These are the activations of a small network on made-up records, seen along a few directions, one row for each record.
Records have a field called U. Each example row is followed by its value.
Other fields move the rows too, some of them a lot.
Strong random noise was added to every row along 3 fixed directions; ignore it. To show where, here is one row again and again, with new noise each time:
|   27 | -396 |   17 | -197 |  -32 | -131 | -213 |   -8 |    9 |  296 |  -11 | -144 | -231 |   95 |  181 |  171 |   -6 |   44 | -222 | -184 |   21 |   26 |  -63 |   72 |
|  305 |   -9 |  254 | -263 |  123 |   56 |   27 |  240 | -305 |   17 |  -84 | -325 |  -91 |  -86 |  -40 |  189 |    4 | -197 |    2 |  -14 |   36 |   19 |   62 |  144 |
|   17 |   69 |  -31 |  -17 |  -17 |  120 |  -72 |   63 |   53 |  -93 |    2 | -108 |  -41 |  159 |  -29 |   51 |  -12 |   54 |   97 |    4 |  -72 |   73 |   69 |  -15 |
|  144 |  -77 |   94 |  -62 |   52 |   81 |  -64 |  150 |   43 |   94 |  -78 | -184 | -181 |   72 |   -2 |  150 |    9 |   30 |  -70 |  -27 |  -22 |   89 |   43 |   33 |
|  214 |  226 |  107 |  315 |  133 |  389 |   58 |  328 |  452 |  -10 | -211 | -134 | -280 |  157 | -206 |  135 |   49 |  236 |  -21 |  164 | -118 |  262 |  160 | -111 |

|   19 |  201 |    3 |  254 |   66 |  162 |   66 |  151 |  213 |  -63 | -124 |   13 |  -76 |   80 | -127 |  -20 |   55 |  136 |   52 |  168 |  -78 |   91 |  106 |  -80 | : u14
|  194 |  300 |  171 |  236 |  178 |  170 |  190 |  308 |  -12 |  -95 | -207 | -167 | -115 |  -66 | -211 |   46 |  104 |  -30 |  103 |  285 |   12 |   46 |  191 |  -16 | : u14
|   85 |  -75 |   73 | -241 |   29 |  -81 |   52 | -120 | -192 |   -2 |  129 |  160 |  210 | -193 |   62 |  -45 |  -69 | -203 |  -87 | -141 |   41 |  -57 | -153 |   87 | : u9
| -136 |  -62 |  -58 |  120 |  -69 |   28 | -140 |   58 |  192 |  107 |  -57 | -125 | -189 |  201 |    8 |   64 |   22 |  215 |  -23 |    4 |   -5 |   31 |   51 |  -70 | : u3
|   40 |   66 |   27 |  262 |   72 |  269 |  -74 |  202 |  594 |  103 | -117 |   32 | -222 |  190 |  -98 |  100 |  -24 |  295 | -112 |   45 |  -88 |  178 |  -18 | -132 | : u1
|  -29 |  -38 |   50 |   11 |   -6 |  -87 |  -40 |  119 | -210 |   65 |  -93 | -316 | -171 |   24 |   -6 |   84 |   73 |   -7 |   47 |   82 |  112 |  -93 |  129 |   31 | : u4
|   91 |  413 |  101 |  516 |  113 |  344 |  148 |  395 |  328 | -127 | -280 | -264 | -283 |  130 | -307 |   82 |  122 |  244 |  166 |  356 |  -45 |  153 |  306 | -154 | : u3
|  190 |   54 |  154 | -247 |  106 |  -46 |   99 |  103 | -402 |  -93 |   18 | -147 |  112 | -198 |  -35 |   29 |  -16 | -278 |   47 |   -9 |   85 | -105 |   -3 |  126 | : u15
|  304 |  269 |  154 |   13 |  159 |  387 |  175 |  161 |  365 |  -92 |  -54 |  159 |   76 |  -97 | -184 |   15 | -124 |   42 |  -56 |   11 | -107 |  182 | -134 |  -27 | : u9
|  115 |   18 |  153 | -221 |   53 | -209 |  185 |  -54 | -586 |  -72 |   11 |   28 |  237 | -316 |   29 |  -74 |   59 | -358 |   67 |   35 |   54 | -130 |   21 |  158 | : u7
|  281 |   80 |  205 |   35 |  170 |   87 |  167 |  254 |  -88 |   20 | -172 | -174 | -128 | -160 | -111 |   94 |   65 |  -83 |  -69 |  100 |   11 |   59 |  107 |   53 | : u15
|  -80 | -345 |  -47 | -134 |  -77 |  -63 | -260 |  -41 |  163 |  304 |   36 |  -94 | -207 |  152 |  141 |  119 |  -62 |  161 | -247 | -223 |   48 |   14 | -116 |   -7 | : u2
|   84 | -482 |  141 | -334 |   14 | -154 | -242 |   28 |   26 |  426 |   -2 |  -90 | -205 |   19 |  217 |  220 |  -65 |   -3 | -344 | -265 |   64 |   -8 | -212 |  119 | : u1
|   42 |  223 |   57 |  661 |  107 |  232 |  120 |  368 |  420 |   80 | -363 | -277 | -478 |  123 | -231 |  101 |  198 |  349 |  -15 |  361 |   -4 |  154 |  346 | -182 | : u4
| -149 |  -38 |  -68 |  -20 |  -88 | -106 |  -95 |    2 | -197 |   -2 |  -15 | -216 |  -64 |   98 |   37 |    9 |   41 |   37 |   88 |   21 |   51 |  -98 |  104 |    6 | : u4
|  431 |    9 |  358 | -109 |  226 |  -53 |  318 |  215 | -401 |   80 | -188 | -148 |  -51 | -430 |  -81 |   91 |   96 | -314 | -135 |   91 |   79 |    4 |   77 |  167 | : u12
|  61 | 129 |  67 |   1 |  30 |  95 |  90 | -27 |  37 | -74 |  25 | 184 | 156 | -74 | -37 | -54 | -20 | -50 |  22 |  14 | -64 |  60 | -45 |  -1 | : u10
|  372 | -159 |  311 | -238 |  179 | -122 |  212 |   93 | -376 |  200 |  -91 |  -38 |  -16 | -402 |   27 |   83 |   41 | -309 | -258 |  -48 |  110 |  -24 |  -61 |  178 | : u12
|  126 |  433 |   93 |  -19 |   96 |   57 |  247 |  175 | -521 | -413 |  -75 | -201 |  218 | -151 | -192 |  -91 |   72 | -255 |  372 |  253 |  -21 | -103 |  232 |   82 | : u5
| -122 |  319 | -107 | -165 | -127 |  177 | -113 |   20 | -163 | -405 |  153 | -215 |  221 |  219 | -116 |  -26 | -116 |  -22 |  422 |  -21 |  -56 |  -46 |   85 |  -27 | : u6
|   60 |  204 |   -1 |  -60 |   -5 |  166 |  -21 |  103 |  -76 | -227 |   17 | -162 |   48 |  136 |  -86 |   40 |  -23 |  -29 |  224 |   50 |  -73 |   51 |  112 |    1 | : u8
|  -70 |  207 |   27 | -254 |  -69 |  -10 |  -43 |   51 | -466 | -281 |   85 | -274 |  192 |   59 |  -57 |   -7 |  -37 | -174 |  343 |   24 |   40 | -150 |   85 |   79 | : u3
|  150 |   17 |   53 |  103 |   97 |  145 |   98 |   35 |  350 |   93 |  -47 |  169 |  -57 |  -83 |  -49 |   15 |  -53 |   69 | -157 |    6 |   -4 |   94 | -129 |  -39 | : u9
| -122 | -178 |  -55 |  -84 |  -56 | -343 |   42 | -232 | -367 |   59 |   71 |  142 |  140 | -171 |  149 | -116 |   72 | -196 |   -9 |   -5 |   82 | -161 |  -28 |   78 | : u7
| -114 |  332 | -101 |  -73 |  -62 |  -15 |  138 | -172 | -344 | -412 |  145 |  190 |  438 |  -72 |  -65 | -240 |  -11 | -200 |  361 |   99 |  -70 |  -97 |   35 |   24 | : u7
| -290 |   89 | -238 |  208 | -104 | -119 |  -50 | -116 |  -23 | -163 |   19 |   26 |   42 |  149 |   19 | -131 |   78 |   82 |  216 |  139 |  -41 |  -85 |  145 |  -66 | : u14
|    4 |   53 |   59 | -259 |  -27 | -176 |   91 | -152 | -498 | -165 |  144 |   69 |  317 | -191 |   61 |  -84 |  -12 | -340 |  170 |  -15 |   63 | -153 |  -36 |  122 | : u10
| -156 | -437 | -140 | -324 | -156 | -238 | -316 | -197 | -106 |  198 |  138 |  -75 |  -70 |  178 |  271 |   88 |  -57 |   14 | -107 | -265 |   11 |  -62 | -116 |   79 | : u8
|  -95 |  -16 |  -69 | -192 |  -98 |  -43 | -128 |  -35 | -197 |  -97 |   86 | -190 |   54 |   96 |   31 |   19 |  -57 |  -29 |  130 |  -93 |   14 |  -76 |   25 |   32 | : u2
|   24 |  173 |   22 |  283 |   87 | -133 |  286 |   42 | -280 | -121 | -160 |    3 |   11 | -223 | -112 | -138 |  199 | -125 |  123 |  294 |   24 |  -60 |  230 |   11 | : u11
|  -23 | -365 |  -40 |  -92 |  -30 | -201 | -111 |  -74 |   14 |  267 |  -15 |  -18 | -162 |   -6 |  175 |   70 |   17 |   39 | -242 | -144 |   28 |  -17 |  -66 |   44 | : u15
|  106 |  251 |  135 |   13 |   63 |  303 |  -33 |  265 |  174 | -113 |  -40 | -192 |  -43 |  115 | -191 |  112 |  -78 |   74 |  117 |   33 |  -16 |   74 |   26 |  -48 | : u13
| -427 | -151 | -350 |   19 | -213 | -506 |   10 | -483 | -478 | -121 |  188 |  266 |  287 |  -74 |  208 | -317 |  113 | -165 |  164 |   26 |   52 | -253 |   46 |   17 | : u11
| -246 |  -11 | -187 |   15 | -161 |   20 | -246 |  -48 |  102 |  -68 |   98 | -169 |  -52 |  285 |   20 |   31 |  -57 |  162 |  158 |  -62 |    8 |  -38 |   49 |  -85 | : u6
|  329 |  507 |  290 |  -65 |  174 |  267 |  330 |  203 | -283 | -354 |  -37 |   11 |  303 | -254 | -248 |  -40 |  -11 | -296 |  247 |  179 |  -43 |   46 |   79 |   67 | : u10
|   47 |  288 |   22 |   33 |   11 |  274 |  -10 |  163 |   71 | -194 |   -7 | -170 |   11 |  136 | -173 |   26 |  -52 |   72 |  168 |   54 |  -35 |   65 |   92 |  -64 | : u2
|   67 |  283 |  102 |  -58 |    7 |  201 |    8 |  196 |  -87 | -235 |  -18 | -250 |   50 |   88 | -160 |   74 |  -43 |  -31 |  256 |   60 |  -35 |   24 |  113 |   -1 | : u13
|  316 |  -29 |  322 | -204 |  166 |  109 |   16 |  287 |  -78 |  138 | -112 | -202 | -118 |  -99 |  -48 |  207 |  -28 | -119 | -127 |  -34 |   38 |   50 |  -43 |  108 | : u1
|  151 |  261 |  113 |   79 |   61 |  405 |  -45 |  299 |  295 |  -74 |  -76 | -229 | -137 |  185 | -217 |  141 |  -72 |  169 |   74 |   38 |  -42 |  159 |   66 |  -91 | : u6
| -133 | -281 |  -73 | -168 |  -53 | -393 |  -67 | -152 | -470 |  112 |   47 |  -75 |   14 |  -98 |  192 |  -41 |   75 | -181 |  -33 |  -33 |  135 | -224 |    4 |  116 | : u5
|  271 | -422 |  330 |  -38 |  141 |   16 | -147 |  331 |  258 |  604 | -228 | -331 | -557 |  -12 |   45 |  383 |   19 |  129 | -469 | -118 |  152 |  102 |  -71 |   44 | : u13
|   44 | -125 |   -7 |   11 |   -8 |   64 | -120 |   73 |  178 |  123 |  -53 | -115 | -205 |  160 |   38 |  128 |    5 |  126 |  -84 |  -45 |  -47 |  104 |   31 |  -17 | : u8
|  136 | -459 |  134 |  180 |  142 | -162 |  -41 |  174 |  232 |  578 | -272 |  -97 | -505 | -106 |  112 |  182 |  130 |  170 | -513 |   -7 |   96 |   46 |  -17 |   22 | : u5
| -154 |  216 | -182 |  213 |  -55 | -101 |  180 | -172 | -172 | -290 |   55 |  162 |  203 |  -76 |  -49 | -228 |   91 |  -88 |  233 |  171 |  -20 |  -72 |  145 |  -54 | : u12
|  -96 |  -25 |  -70 |  174 |    2 | -300 |  192 | -145 | -354 |  -18 |  -51 |  116 |   67 | -216 |   31 | -179 |  178 | -154 |   38 |  175 |   67 | -125 |  133 |   24 | : u11

Which value of U does each new row have?
|  487 |  229 |  364 |  177 |  296 |  211 |  400 |  326 |  -33 |   40 | -256 |  -23 | -102 | -362 | -229 |   59 |  107 | -145 | -165 |  203 |   18 |  149 |  113 |   36 | : u12
|    1 |  512 |   45 |  -25 |  -11 |  316 |   12 |  184 |  -92 | -434 |   73 | -211 |  195 |  166 | -250 |   -1 |  -84 |  -54 |  445 |  126 |  -21 |   -7 |  118 |  -54 | : u13
| -162 |   74 | -145 |  220 |  -42 |   10 |  -37 |   -8 |  164 |  -60 |  -57 |   36 |  -46 |  150 |  -21 |  -64 |   55 |  166 |   85 |  108 |  -94 |   24 |  100 |  -75 | : u14
| -220 |  151 | -199 | -140 | -163 |   78 | -167 | -125 |  -70 | -260 |  198 |  -46 |  203 |  234 |  -11 |  -85 | -112 |   40 |  256 |  -90 |  -39 |  -55 |   -3 |  -50 | : u2
|   62 | -403 |  123 | -439 |  -16 | -204 | -211 |  -18 | -206 |  280 |   57 | -126 |  -70 |  -14 |  215 |  176 |  -74 | -126 | -198 | -251 |   74 |  -79 | -184 |  160 | : u1
|  366 |  395 |  368 | -132 |  179 |  402 |  106 |  444 |  -84 | -176 | -109 | -347 |   -7 |  -32 | -289 |  187 |  -71 | -113 |  160 |   87 |   11 |   92 |   75 |   44 | : u13
|  -73 |  108 |   10 |  -75 |  -53 |  -39 |  -28 |   70 | -287 | -147 |  -13 | -257 |   31 |   64 |  -40 |   22 |   24 |  -57 |  224 |   62 |   15 |  -92 |  129 |   41 | : u3
| -155 |  440 | -248 |  324 |  -64 |  254 |  144 | -152 |  306 | -392 |   95 |  367 |  272 |  118 | -158 | -271 |  -16 |  147 |  249 |  150 | -174 |  110 |   54 | -180 | : u12
| -295 | -189 | -210 | -262 | -223 | -103 | -361 | -188 |  -67 |    5 |  236 | -130 |   48 |  286 |  146 |   31 | -131 |   59 |  107 | -230 |   61 | -119 |  -98 |  -14 | : u6
| -166 | -697 |  -43 | -364 |  -99 | -623 | -250 | -217 | -469 |  432 |   40 | -150 | -157 |  -88 |  389 |  100 |   59 | -165 | -255 | -220 |  174 | -261 | -102 |  204 | : u14
| -122 |   85 |  -44 |  -19 |  -74 | -115 |   -9 |   33 | -378 | -143 |  -33 | -284 |   13 |   39 |  -15 |  -17 |   69 |  -56 |  220 |   94 |   37 | -134 |  193 |   35 | : u4
|  279 |  -22 |  355 | -364 |  107 |  -52 |   14 |  303 | -528 |   31 |  -82 | -516 |  -85 | -163 |  -57 |  250 |   -8 | -305 |   77 |  -18 |  162 | -115 |   71 |  189 | : u13
|    8 |  -74 |  -68 |  405 |   40 |   95 |   72 |   -1 |  545 |  199 | -149 |  220 | -241 |   27 |  -23 |  -22 |   81 |  294 | -252 |   67 |  -96 |  198 |   19 | -133 | : u12
|  168 | -133 |  116 |   61 |  118 |  -47 |  125 |   40 |   62 |  205 |  -88 |  101 | -100 | -213 |    7 |   19 |   41 |  -37 | -263 |  -10 |   50 |   34 |  -59 |   23 | : u12
|  468 |  567 |  388 |  291 |  319 |  488 |  398 |  455 |  211 | -197 | -246 |   -5 |    8 | -238 | -394 |   52 |   37 |  -58 |   66 |  302 |  -69 |  208 |  126 |  -43 | : u10
